These are the activations of a small neural network, seen along a few directions. Each row is one input.
In each table, some parts of the input vary, and every possible input appears once, in random order.
A made-up example of a description, with smaller parts first: one of 5 places around a ring, together with either a single point or one of 9 places around a ring or (one of 3 separate values, together with one of 4 places along a line).
Shared parts are said once, and a part with two or three values counts as separate values.

Other details of the inputs shift rows strongly along two fixed directions, in all tables alike. That doesn't count.

Table:
r1: [  0  38  54  19  70 -57 -19  26  59  30 -42]
r2: [-43  -2   9  14   1   6  -6   0  43   1  24]
r3: [-44 -41 -20  25 -77  76  -4 -13  12  -1  68]
r4: [-17  40  15 -10  23   2   8   3 -20  12 -61]
r5: [ 18  21  47  24  41 -31 -15  24  27  39 -32]
r6: [ 58 -14 -31 -24 -48  -1  29 -26 -84 -62  24]
r7: [ 51  -4 -20 -16 -21 -32   5  -2 -43 -31 -13]
r8: [ 10  29  54  18  64 -42 -30  32  56  33 -49]
r9: [ -1  13  35   5  65 -53 -12  40  42  53 -37]
r10: [-60 -50 -39  21 -87  70 -12  -9  31   1  65]
r11: [ 39  -1  -4  -5   2 -31  -8  13 -13  -3 -26]
r12: [ 50 -29 -40 -49 -29  12  11 -16 -78 -71  24]
r13: [ 37 -10 -15 -34  12   1  22 -67 -24 -13 -24]
r14: [-10  15  19  45  82 -19   1 -23  47  37 -49]
r15: [-28  68  42   4  69 -14   3  28  37  51 -75]
r16: [ 51 -11  -9 -34   5  -6  -5   4 -44 -40  -7]
r17: [-96   1  33  58  -2  24  -3   9  96  60  43]
r18: [ 22  -3   7  -8  25 -29  -9  26   3  19 -25]
r19: [ 12  44 -27 -30   7   8   4 -14 -66 -12 -21]
r20: [-94 -22   5  28 -22  49 -13   0  76  20  60]
r21: [ 29  19  31  15  20 -34   0  10   0  12 -21]
r22: [ 55   0 -10 -22  -8 -18  -2  -7 -44 -53 -10]
r23: [ 16  44 -24 -34   6  14  18  -7 -51 -13 -27]
r24: [ 53 -13  -6 -21  -5  -3   8   2 -58 -20   2]
r25: [-66 -35 -40  26 -86  51   1 -19  35  -8  71]
r26: [ 40  -6 -23 -24  -6 -38  18  -2 -45 -30  -6]
r27: [-62 -38 -21  17 -64  63  14 -18  10  -2  82]
r28: [-76 -25   5  34 -35  64 -30   4  80  21  48]
r29: [ 40 -32 -51 -41 -40  -7  23 -14 -78 -53  22]
r30: [ 16   5  26   0  38 -24   3  18  -6  23  -9]
Description of these inputs: either one of 2 separate values or one of 4 places along a line or (one of 3 separate values, together with one of 8 places around a ring).
What sort of input is r9? -> one of 3 separate values, together with one of 8 places around a ring
A walk changes only the place on the line of 4. It starts at r19 and steps to r23. List the rest of the walk in order. -> r15, r4

Table:
r31: [-45  27  43  35  34 -15 -42  47  93  56 -19]
r32: [-53 -59 -45   2 -81  88 -13 -28  21 -40  82]
r33: [ 59  30  27 -18  56 -75  10  32 -51  19 -42]
r34: [-52 -38 -42  36 -98  77  14 -27   5 -10  75]
r35: [  2 -22  -8  -7   0   1 -21  -1  17 -15  -3]
r36: [ 96   7  -7 -33  -4 -40   5  -8 -76 -62 -41]
r37: [ 52 -17 -20 -30  15 -29  27 -22 -61 -34   3]
r38: [ 29   3  27  19  57 -51   3 -10  19  28 -45]
r39: [ 80   5  -8 -56  -1 -42  17  31 -98 -40 -18]
r40: [ 70   3 -22 -12 -20 -27  19 -18 -72 -35 -12]
r41: [-65 -59 -54   9 -84  71  17 -46  17 -14  95]
r42: [-49 -60 -45  25 -85  76  13 -59  24 -15  80]
r43: [-70 -56 -46  12 -81  77  19 -44  11 -22 110]
r44: [-44  25  53  55  38 -28  -9  13  90  66 -20]
r45: [-56  24  41  33  42 -21 -16  60  79  66 -10]
r46: [ -57  -39  -29    3 -105   90  -14    8   10  -18   79]
r47: [ -53  -41  -28   28 -105   84   14  -24    0   -1   84]
r48: [ 49   3 -28 -36 -15 -32  10  15 -67 -43  -3]
r49: [ 68 -21 -24 -46  -3 -13  -9 -11 -44 -52 -12]
r50: [ 66  -1 -10 -13 -16 -21  17  -7 -82 -26  -7]
r51: [-43  12  59  58  66 -22 -11   2  99  70 -10]
r52: [ 71   0 -16 -15 -19  -7   4   2 -65 -44 -19]
r53: [ 17  83   3 -52  81 -27  21   3 -55   5 -96]
r54: [ 18   0   8   6 -18   7 -12  10 -20  -7  -1]
r55: [  47   59  -38  -66   31   -7   50  -39 -122  -34  -63]
r56: [-42  35 -35  -5 -22  70  31 -60 -35  -3 -15]
r57: [101  -7  -6 -34  20 -31   5 -22 -74 -64 -29]
r58: [103  10 -14 -30  -3 -39   2  -4 -83 -54 -40]
r59: [-73 -39 -44   2 -99  64   5  -9  14 -32  86]
r60: [-50  26  46  34  42 -39  -2  27  78  64 -10]
r61: [-59   6  45  27  66 -23 -17  30  95  59  -4]
r62: [-41  25  45  35  38  -9 -37  58  85  57 -22]
r63: [-53  27  43  45  46 -26  -5  42  77  81  -7]
r64: [ 69 -15 -16 -43   4 -12  -8  -8 -55 -62  -3]
r65: [ 17   3  18   1  59 -58   8   2  11  27 -32]
r66: [ 59   8  15 -35  68 -72   1  17 -14  -2 -46]
r67: [-37   3  48  48  53 -17 -30   8 102  56 -33]
r68: [-76  77  41  27  66  35 -11  -7  71  67 -73]
r69: [ 45 -10 -30 -42 -31 -12  10  17 -89 -46  17]
r70: [ -2  78  13 -34  67   4  -5   3 -14  12 -90]
r71: [  2   1   6  -5 -14  -5  16  18 -21  17  16]
r72: [-55 -60 -43  29 -82  83  15 -59  16 -21  87]
r73: [ 77 -14 -24 -51  24 -55  13  -1 -75 -50 -30]
r74: [-56  30  41  44  42 -34  -9  32  79  78  -7]
r75: [-69 -54 -44   1 -75  72   5 -24  15 -33  99]
r76: [-46  24  56  32  38 -11 -46  59  83  66 -16]
r77: [ 42   6  32   5  59 -35 -12  -1  14   3 -45]
r78: [104   6   2 -38  -5 -28   7  10 -93 -43 -36]
r79: [ -61  -39  -39    5 -103   77  -15  -11   22  -40   75]
r80: [-37   7  53  45  56 -13 -31   7 115  63 -28]
Changing only one part turns r59 into r36. The same change can be made to r39. Which row results? -> r78
What is each input in this table made of? -> one of 5 places around a ring, together with either a single point or one of 9 places along a line
Which other rows agree with r49 in the place on the ring of 5? List them by row number. -> r31, r32, r35, r46, r62, r64, r70, r76, r79
Change only the place on the line of 9 in r43. List by row number the other rows that result. -> r33, r37, r41, r60, r63, r65, r71, r74
Change only the place on the ring of 5 in r55. List by row number the other rows that result. -> r53, r56, r68, r70

Table:
r81: [  90   25  -27  -50   20  -37   36  -16 -117  -47  -45]
r82: [ 92  16 -24 -59  26 -28  16 -28 -98 -63 -52]
r83: [ 86  -3   9 -19  27 -61  -3   2 -42 -27 -32]
r84: [-28  35  62  25  42 -38 -40  89  72  64 -23]
r85: [ 57  13 -17 -28  10  -7  15 -21 -70 -29 -33]
r86: [ 16  15  59  23  75 -63 -22  32  68  46 -46]
r87: [-75 -21 -36  14 -59  83  -3 -39  27 -13  49]
r88: [-87  -9 -12  30 -46  71  -4 -28  55  17  37]
r89: [  20    7  -53  -53  -79   47    9    9 -100  -65   18]
r90: [ -8  40  37  12  66 -24  -8   9  47  44 -57]
r91: [-29 -51 -22  22 -66  51  -2 -19  17 -14  66]
r92: [-85 -11 -28  17 -59  74  17 -30  18   9  58]
r93: [-20  12  60  40  79 -52 -33  35  99  62 -35]
r94: [  9  13  45  16  55 -57  -1  29  30  40 -20]
r95: [-19 -52 -33   5 -62  51  -6 -25  11 -36  68]
r96: [-98 -11 -20  22 -45  69   9 -20  40  28  48]
r97: [  3   4  35  14  44 -51  -3  31  33  40 -14]
r98: [ 75 -21 -36 -31 -28 -28  23 -11 -89 -56  15]
Changing only one part turns r97 into r96. The same change can be made to r93. Which row results? -> r87
What is each input in this table made of? -> one of 2 separate values, together with either a single point or one of 8 places along a line

Table:
r99: [ -4 -24 -18   6 -28  -2   8 -22  -3 -20  17]
r100: [ 21  -2  -8 -21  -2 -12   2  15 -27 -13  14]
r101: [-57  -5  35  39  34   9 -24  13 101  46  -6]
r102: [ 13   3  15   9  -4  -2  -8  19  -1   1 -11]
r103: [ 64   9   6 -37  23 -37  -6  18 -57 -22 -23]
r104: [-49   4  37  34  47 -11 -14  15  88  61   7]
r105: [ 30  10   3 -19  13 -22 -15  18 -14 -12 -15]
r106: [-63  -4  37  36  32  10 -26   8  91  59  15]
r107: [  1  -3  -4   1 -19 -18   1  12  -6 -10   1]
r108: [  7  15 -23  -1 -16  21  17 -25 -42 -27   1]
r109: [ 54  17  15 -11  23 -61  10  25 -38  -5 -37]
r110: [ -4 -19 -16  -8 -32  25  -8   9  -5 -28  17]
r111: [-66  -9 -28 -11 -59  73   9 -30  17 -14  39]
r112: [-45 -18 -51  -6 -62  79  16 -39 -36 -44  62]
r113: [-36 -36 -27   7 -74  41  12  -3 -14 -17  65]
r114: [ 53  37   6 -39  25 -33  13 -12 -48 -20 -62]
r115: [ 26 -18 -11  -2 -11   4  -3 -18 -14 -29  -5]
r116: [ 12 -30 -18 -14 -14  -5  15 -17 -29 -26  22]
r117: [ 61  -2 -15 -19   8 -36   9 -16 -40 -31 -17]
r118: [ 51  17  22 -16  30 -36  -7  25 -30   5 -26]
r119: [ 50 -27 -26 -23 -28  11  11 -28 -61 -41  21]
r120: [ 47  -3  -4 -32   7 -40  11  17 -59 -29  -8]
r121: [ 57  17  15 -15  26 -42 -10  25 -28 -18 -47]
r122: [ 43  27  -2 -31   1  -8  21 -17 -53 -18 -38]
r123: [ 30  34   0 -25  58 -40   2  11 -23  11 -68]
r124: [-65  36  39  38  58   0 -10  26  73  91 -32]
r125: [ 16 -11   0   2   5  -7   9  -9  -2   3  14]
r126: [-31   9  -1 -19 -10  33  10 -14  -1   3   6]
r127: [ 33  36   9 -11  45 -19  16  -3 -43  -7 -35]
r128: [ 47  28  17 -10  37 -59  -7  28  -9   4 -39]
r129: [  6  -5  -6 -11  -5 -23   3  19  -7 -13   0]
r130: [ 31  -3  19   1  36 -44  12   2  -7  10 -20]
r131: [ 35  33  -1 -10  36 -28  10   4 -35  16 -58]
r132: [-41 -17 -12  21 -60  49 -14  -2  22   5  50]
r133: [  1 -13  -9   7 -17   9 -10 -21  10  -9  13]
r134: [ 70   5  18  -5  39 -42   2   1 -29  -9 -47]
r135: [  9  -8   9   1 -10  10  -4  18 -13  -6   4]
r136: [ -38  -40  -54    1 -111   77   -9  -25  -15  -44   78]
r137: [-66  10  49  45  55  -8 -33  18 123  73 -10]
r138: [-41   5 -31  11 -41  49   6 -32  -9 -25  26]
r139: [-57   4  28  37  37  -9 -18  11 102  56   5]
r140: [-29 -56 -37   1 -65  73   2 -32  -6 -38  65]
r141: [ 22  -8   1   5  -5  -2  -4 -17  -8  -3   3]
r142: [-12  -3  -6  14 -31  11   0  11  11   7  28]
r143: [ 29 -25 -21  -4 -30  -8  19 -26 -39 -30  14]
r144: [ 37  16  19  -9  28 -40   2  29 -19  10 -16]
r145: [  0  -7   2  18  -3  -3   5 -11  19  12  12]
r146: [-70 -16 -52  11 -71  74   4 -29  11  -3  37]
r147: [-84  37  58  35  41  17  -8  15  96  86 -16]
r148: [-61  15  30  32  25  -7 -23  37  92  55   9]
r149: [ 25  -5   5 -17   7  -5  -7  21 -25 -18  -7]
r150: [ -2  29  -5  -7  28  -3   6  -7 -12 -13 -23]
r151: [-59   3  42  40  51 -29 -13  17 103  60 -13]
r152: [ 41  23 -11 -37  42 -25  12   4 -56  -2 -48]
r153: [-42 -61 -39  16 -88  90   8 -37   2 -29  80]
What is each input in this table made of? -> one of 5 places around a ring, together with either one of 3 separate values or (one of 2 separate values, together with one of 4 places along a line)
Changing only the place on the ring of 5 turns r110 into r121. The same change can be made to r105. Which row results? -> r136
Change only the place on the line of 4 in r120. List by row number the other rows that result. -> r100, r103, r149
Change only the choice among 3 separate values in r131. List by row number the other rows that result. -> r108, r122
Change only the place on the ring of 5 in r144. List by row number the other rows that result. -> r100, r128, r142, r148
Change only the choice among 2 separate values in r100. List by row number the other rows that result. -> r104

Table:
r154: [-49  11   8  20 -15  35 -11   8  35  26  11]
r155: [ 53  -5 -36 -38 -19  -4  35 -26 -97 -43   4]
r156: [ -8 -36 -38   0 -79  39   8 -16 -25 -38  56]
r157: [-45 -14   4  15 -15  17 -14  18  45  17  32]
r158: [ 26  13  20   0  30 -47  -4  24   3  11 -25]
r159: [ 47   4 -39 -46 -21  -5  18 -10 -84 -52  -7]
r160: [ 55  -5 -37 -34 -15   5  20 -35 -82 -56  -7]
r161: [-53   4   6  23   1  32  -3 -16  47  22  11]
r162: [-42 -15  13  30  -3   5   4   6  43  37  34]
r163: [ 19  21  14  -5  47 -25   2  -4   1  14 -44]
r164: [-55  11   6  25 -15  27  -2   3  39  28  11]
r165: [ 34  12  25   4  25 -38  -9  25   0  12 -27]
r166: [-37 -20   6  31  -4  16 -10  -4  55  21  22]
r167: [ 68 -25 -30 -31 -20 -11  13 -26 -71 -62   6]
r168: [-22 -16 -39 -13 -69  64   6 -16 -32 -33  43]
r169: [ 12  28  13 -17  39 -26  -1  20  -9   9 -36]
r170: [ 32   4  23  -1  40 -41  -4   3  10   6 -26]
r171: [ 13  34  16  -5  38 -34   3  16  -5  16 -41]
r172: [-43 -13  12  17 -12  19 -16  20  45  18  28]
r173: [-35  -9  13  26 -18  19 -18  18  44  23  25]
r174: [ 33   2  20   4  41 -39  -5   4   4   4 -25]
r175: [ 13  27  19 -16  38 -21  -3  21 -11   9 -38]
r176: [-53   4   5  19  -1  31  -1 -16  48  24  11]
r177: [-37  -8  16  21 -13  19 -18  22  47  23  26]
r178: [ -5 -48 -40  -2 -63  42   6 -33 -16 -37  50]
r179: [ 19  23  14  -2  48 -24   3  -4   1  12 -43]
r180: [ 24  31  17  -4  28 -23  -1  14 -16  11 -41]
r181: [ 25  12  16  -7  34 -47  -7  27   2   8 -22]
r182: [-21 -27 -46 -11 -63  59  14 -45 -27 -36  40]
r183: [ 33   1  19  -2  37 -40  -5   3   6   6 -28]
Changing only one part turns r183 into r182. The same change can be made to r167. Which row results? -> r161
What is each input in this table made of? -> one of 2 separate values, together with either a single point or one of 6 places around a ring or one of 8 places around a ring
Change only the choice among 2 separate values in r154. List by row number the other rows that result. -> r173
